A small network was shown many inputs. Here are its activations along a few directions, one row for each input.
In each table, some parts of the input vary, and every possible input appears once, in random order.
Descriptions start from the smaller parts, as in this example, which fits no table here: one of 2 separate values, together with either a single point or one of 9 places along a line or (one of 6 places along a line, together with one of 8 places around a ring).
Shared parts are said once, and a part with two or three values counts as separate values.
In the rows, 128 means zero.

Other details of the inputs vary at random and push rows far along two fixed directions, the same in every table; ignore that.

Table:
x1: [ 97 101 101 116  98 162 138 150 184 126  95 118 142]
x2: [100 102 104 125 124 101 206 118 126 130 154 120 145]
x3: [120 120 108 149 119 170 148 184 184 170  80 102  87]
x4: [156 141 158 125 112 138  71 141 118 123 115 131 129]
x5: [110  78 120 110  77 151 151 171 190 123 112 118 150]
x6: [124 134 120 136 144  64 196  77  82 131 190 115 133]
x7: [161 131 150 124 116 134  79 151 126 125 102 152 120]
x8: [113  84 103 114  82 160 152 154 195 121 101 134 142]
x9: [152 160 160 122 150 146  54 148 120 126 104 146 115]
x10: [ 80 118 104 122 132 101 200 111 131 143 152 107 145]
x11: [ 97  95 122 110 115 165 140 165 181 128 101 135 147]
x12: [ 93 112 120 120 131 112 197 108 135 124 176 104 151]
x13: [182 181 150 147 149 121  38 103  70 124 122 147 100]
x14: [107  95 114 113  78 160 142 139 188 120 115 112 147]
x15: [193 167 152 139 137 111  59  98  82 117 128 150 102]
x16: [166 172 167 131 161 124  51 122  85 126 133 148 104]
x17: [172 137 139 130 109 141  73 132 129 115 109 144 117]
x18: [158 133 152 124 138 146  80 156 122 115 111 153 120]
x19: [173 188 171 133 159 106  39 112  70 137 112 149  98]
x20: [113 146  99 141 161  73 194  51  77 138 169 126 128]
x21: [ 99  95 100 118  89 165 140 149 181 125 108 116 142]
x22: [ 96  87 117 116 100 153 143 161 177 133  93 128 150]
x23: [158 143 163 122 112 135  65 136 119 124 113 133 125]
x24: [115 147 126 139 171  84 187  78  66 121 201 107 140]
x25: [108  82 123 112 105 159 150 175 188 116 114 135 146]
x26: [129 141 104 139 152  70 195  59  83 128 178 130 124]
x27: [ 96  91 121 108  86 154 136 162 186 134 108 117 142]
x28: [151 147 157 128 140 148  57 152 119 121 116 142 118]
x29: [151 141 153 123 128 135  66 137 119 135  89 152 118]
x30: [ 93 111 118 126 134 115 195 115 131 120 176 102 155]
x31: [115  82 103 117  78 163 147 157 190 114 106 120 145]
x32: [114 146 128 137 166  82 190  77  75 124 202 108 141]
x33: [148 141 147 129 134 138  70 141 107 132  90 149 121]
x34: [158 140 161 129 115 137  66 143 115 120 113 131 129]
x35: [163 132 155 123 128 142  80 152 128 112 124 143 123]
x36: [100  96 103 117  85 164 138 148 187 128 109 118 141]
x37: [101 101 110 125 135 111 205 123 132 117 174 110 148]
x38: [187 164 163 139 145 105  60 120  65 119 129 145 108]
x39: [122 136 124 133 162  72 199  81  86 123 202 117 133]
x40: [116 113 107 152 115 175 148 191 196 166  75 103  87]
x41: [116  82 105 120  79 157 150 153 192 114 112 120 146]
x42: [ 89 110  85 132 131 115 201  96 129 133 140 118 144]
x43: [ 95  89 116 111  96 155 145 161 179 136  92 129 149]
x44: [114  84 103 119  86 158 150 153 191 118 102 133 143]
x45: [ 99 103 105 114  94 160 134 150 189 129  95 120 141]
x46: [149 141 152 129 121 140  60 148 118 129 107 137 119]
x47: [109  95 112 121  83 161 140 141 181 116 116 110 150]
x48: [107  82 126 104 100 160 148 173 196 119 112 136 142]
x49: [147 146 153 127 142 149  64 150 114 121 118 140 119]
x50: [186 165 165 133 145 103  60 117  76 127 119 159 103]
x51: [ 90 100 121 108 117 166 135 172 183 125 105 122 146]
x52: [104 141 116 140 182  83 192  82  78 132 177 127 135]
x53: [116 146  98 149 166  75 190  56  71 135 168 126 131]
x54: [117 134 118 135 169  77 204  87  84 125 192 128 133]
x55: [111  80 125 112  98 158 149 174 189 111 124 121 150]
x56: [159 156 142 132 130 144  49 133 121 124  90 143 113]
x57: [105 101 109 130 119  95 203 114 127 125 168 109 148]
x58: [168 173 166 131 172 121  56 116  80 130 116 162 105]
x59: [108 156 103 138 162  71 189  54  82 138 175 113 124]
x60: [170 138 136 130 120 145  71 136 122 115  95 155 113]
x61: [ 92  88 115 113  90 159 140 168 178 131 108 114 146]
x62: [147 145 150 126 152 148  70 144 111 125 100 153 120]
x63: [110 146 101 140 150  79 188  58  85 135 184 112 125]
x64: [124 137 115 142 158  62 199  79  72 131 184 125 133]
x65: [126 129 116 151 121 167 137 178 185 172  78 106  76]
x66: [152 160 165 119 149 144  52 145 126 126 102 147 111]
x67: [ 97 113  99 129 112 116 198  93 135 125 165 100 149]
x68: [168 176 165 135 165 124  51 122  75 126 136 147 106]
x69: [ 99 128  85 163 156 121 225 131 131 173 136  86  90]
x70: [ 99 151 119 137 183  80 188  83  80 132 185 115 131]
x71: [155 141 158 127 116 141  68 143 111 120 111 129 128]
x72: [149 143 151 126 119 140  63 145 119 132 108 138 118]
x73: [170 185 165 137 163 112  40 118  60 132 112 147 102]
x74: [102  93 102 118  96 161 144 143 183 130  92 131 144]
x75: [103 152 116 140 169  67 188  74  70 141 177 112 131]
x76: [189 185 157 146 149 120  44  93  57 116 129 140 106]
Description of these inputs: one of 4 places along a line, together with either a single point or (one of 3 separate values, together with one of 6 places around a ring).
Question: Changing only the place on the line of 4 turns x58 into x11. The same change can be made to x23. Which row results?
Answer: x4
Question: Changing only the place on the line of 4 turns x56 into x45. The same change can be made to x53. Which row results?
Answer: x74
Question: Which other rows does x21 become when the place on the ring of 6 takes its other values? List them by row number.
Answer: x1, x31, x42, x60, x76
Question: Which other rows does x73 become when the choice among 3 separate values takes its other values? List them by row number.
Answer: x1, x51

Table:
x77: [107 136 130 124 137 118 137 109 106 116 146 114 160]
x78: [ 90  95 112 111 139 137 176 148 154 121 142 135 145]
x79: [120 126 117 127 159  91 185 101  94 115 164 133 148]
x80: [158 151 150 131 147 138  89 127 106 113 152 138 107]
x81: [181 139 148 122 111 149  40 139 126 121  67 176 113]
x82: [111  86 128 117  88 155 135 192 178 119 117 109 147]
x83: [124 130 112 129 121 113 169 107 152 133 143 111 119]
x84: [ 95 149 110 129 145  82 158  80  97 141 159 110 132]
x85: [ 96 121  71 161 124 183 156 176 185 180  63  99  81]
x86: [132 119 133 110  80 166  74 141 154 125  73 139 144]
x87: [167 190 110 189 177 159  84 139 100 178  54 116  54]
x88: [113 122 135 123 150 133 144 141 144 137 116 144 127]
x89: [173 134 152 136 115 128  65 147 101 121 116 140 117]
x90: [122 116 108 132 146  86 188  83  92 118 158 140 146]
x91: [161 140 144 135 132 133 106 121 117 105 140 126 126]
x92: [ 68 106 110 107 129 132 178 124 145 123 159 111 165]
x93: [179 156 138 148 136 118  96  90  85 109 144 136 116]
x94: [104 101 112 109 112 138 135 155 180 131  95 141 130]
x95: [111  96  90 121  83 137 174 113 175 124 135 118 138]
x96: [131 107 116 127 127 120 134 122 119 115 131 146 140]
x97: [121 103 134 117  87 168  83 148 158 113  87 129 159]
x98: [136 149 142 139 171  90 149 115  64 132 182 120 114]
x99: [141 173 160 131 178 107  89  93  57 123 151 137 126]
x100: [133 168 166 124 155 135  63 124 107 137 109 141 123]
x101: [130 133 128 131 123 105 136 133 126 146 133 118 109]
x102: [ 91 116  88 130 125  96 216  90 150 137 176  99 122]
x103: [130 143 140 126 165 124 110 135 119 135 124 154 115]
x104: [149 110 157 123 102 161  85 190 154 118  93 127 130]
x105: [133 167 133 145 175  93 151  82  91 136 184 116 108]
x106: [ 91  90 100 107  69 160 134 137 184 125 101 122 161]
x107: [179 142 157 146 126 117  80 129  81 125 120 138 112]
x108: [132  97 134 111 108 170  85 188 174 105  91 147 147]
x109: [110 120 111 120 136 105 170 116 142 137 122 136 129]
x110: [ 72 105 109 134 143  95 238 122 131 152 184  94 134]
x111: [ 90  79 107 109  76 164 125 153 181 116 107 117 168]
x112: [124 138 124 131 158 106 188  91 104 120 187 117 126]
x113: [181 170 152 142 149 124  66 113  85 105 151 136 113]
x114: [124  99 114 128  86 132 145 145 149 138 115 118 131]
x115: [115 149 132 118 128 117 113 113 125 138 115 122 129]
x116: [ 59 107 110 113 126 137 183 128 163 139 143 108 154]
x117: [144 126 146 126 104 136 100 167 154 143  89 123 108]
x118: [185 176 137 155 157  83  94  57  47 109 175 139 108]
x119: [116 113 138 129 138 120 170 144 124 134 152 113 131]
x120: [161 151 138 143 128  91 131  98  76 140 139 131 114]
x121: [134 136 142 129 134 145 127 134 154 133 130 125 114]
x122: [114 113 130 117 153 128 158 134 129 122 136 142 139]
x123: [121 112 151 125 116 152 123 178 170 145 103 118 124]
x124: [142 120 110 128  96 135 146 107 150 123 123 127 127]
x125: [179 136 145 117 105 156  25 151 134 119  66 178 116]
x126: [122 140 138 117 129 131  94 129 109 113 137 127 151]
Question: Changing only one part turns x115 into x84. The same change can be made to x88. Which row results?
Answer: x103
Question: Changing only one part turns x86 into x106. The same change can be made to x99. Which row results?
Answer: x92
Question: What is each input in this table made of?
Answer: one of 2 separate values, together with either a single point or (one of 4 separate values, together with one of 6 places around a ring)
Question: Which other rows does x93 become when the choice among 2 separate values takes its other values? List them by row number.
Answer: x118
Question: Which other rows does x107 become when the place on the ring of 6 takes its other values? List them by row number.
Answer: x104, x117, x119, x120, x123
Question: Which other rows does x89 become when the choice among 4 separate values takes its other values? List them by row number.
Answer: x96, x111, x118
